These are the activations of a small neural network, seen along a few directions. Each row is one input.
Each table varies a few parts of the input and shows all the possible inputs, shuffled.
A made-up example of a description, with smaller parts first: one of 6 places along a line, together with either a single point or one of 11 places along a line or (one of 3 separate values, together with one of 8 places around a ring).
Shared parts are said once, and a part with two or three values counts as separate values.
In the rows, 128 means zero.

Other details of the inputs vary at random and push rows far along three fixed directions, the same in every table; ignore that.
To show where, the next rows are all for the same input, with only those details redrawn:
[100 209 214  99 145  35 144 136 105 116 109 109  84]
[112 172 178 106 182  39  21  90 140 138 156 106 144]
[113 123 123 139 117 129 152 178  83 125  74 116 132]
[122 112  96 150 113 160 161 172  92 133  80 124 143]
[133 129  98 154 142 156  71  99 150 153 166 129 166]
[124  97  89 148 136 150  85 142 113 138 112 120 169]
[108 110 119 137 127 123 130 176  85 126  74 114 146]
[ 99 116 146 116 148  67  85 174  76 124  65  98 148]

Rows:
R1: [142 169 115 159 109 199 189  95 164 127 175 143  96]
R2: [150 115 123  98 138 133  62  42 194 140 219 140 156]
R3: [146 144 105 156 155 168  59  52 189 144 212 134 149]
R4: [118 119 176  69 124  66 140 132 113 104 110 119 117]
R5: [125 138 101 153 113 179 173 132 125 136 125 136 128]
R6: [135  57  99 116 129 122 113 168 115 110  97 124 156]
R7: [132  52  87 121 107 162 145 171 108 112  89 134 156]
R8: [155  90 111 138 109 151 180 154 138 118 144 148 110]
R9: [136 117 166 113 119  82 182 172 113 102 115 133  84]
R10: [143  76  89 153 143 155  83 137 128 136 112 112 163]
R11: [126 194 148 104  98 118 181 104 129 128 146 160  72]
R12: [152 174 123 163 106 201 218  95 168 133 170 146  84]
R13: [135  43 108 115 141  96  57 167 111 110  98 113 174]
R14: [101 197 200 104 138  68 161 116 117 122 117 118  81]
R15: [114 199 189  83 107  61 179 124 102 114 108 148  61]
R16: [146 103 111 119 100 166 175 141 139 119 131 146 129]
R17: [120 156 155 118 179  73   5  54 167 146 187 120 153]
R18: [131  74  97 143 138 147  82 146 117 144  93 116 163]
R19: [131 122 105 150 115 189 178 129 139 141 119 134 110]
R20: [136 178 114 159 107 187 173  82 167 145 179 145 110]
Describe the family of inputs behind these rows.
> one of 2 separate values, together with either a single point or one of 4 places along a line or one of 5 places around a ring
Changing only the choice among 2 separate values turns R3 into R1. The same change can be made to R4. Which row results?
> R2

Rows:
R21: [134 196 132 150 129 152 136  88 158 152 169 138  99]
R22: [149  80 100 131 116 141 129 149 120 117 129 133 138]
R23: [130  99 140  90 151  76  45 116 127 129 122 120 153]
R24: [107 113 102 129 107 147 149 165  91 121  82 125 151]
R25: [124 196 146 151 132 133 140  75 160 149 172 140  94]
R26: [140  91  94 121 104 169 138 119 133 130 131 142 136]
R27: [142 105 108 154 130 169 144 137 134 127 131 116 140]
R28: [128 113 115 157 114 179 203 163 119 114 101 119 116]
R29: [132 141 158 136 145 115 125 125 145 130 140 110 121]
R30: [116  85 146  81 158  57  35 133 107 117  93 110 159]
R31: [155 119 120 133 138 127  83  86 179 134 199 146 137]
R32: [126 168 169 139 130 130 182 117 151 120 150 120  88]
R33: [121 195 143 148 136 138 130  90 148 141 157 135 101]
R34: [135  72  93 117 107 163 150 148 113 133 100 141 138]
R35: [ 97 192 192  93 114  63 188 154  84 107  86 121  93]
R36: [132 143  99 161 124 170 135 122 123 145 124 136 133]
R37: [121 113  96 136 118 159 131 133 117 141 123 138 156]
R38: [136  66 101 129 124 127 122 170 113 118 107 132 147]
R39: [140 101 125 115 157  90  43 105 158 121 168 129 155]
R40: [ 96 171 183  92 125  53 153 165  80 114  76 108 107]
Changing only one part turns R37 into R24. The same change can be made to R38. Which row results?
> R39
Describe the family of inputs behind these rows.
> one of 4 separate values, together with one of 5 places around a ring
Change only the choice among 4 separate values in R28. List by row number the other rows that result.
> R27, R29, R32
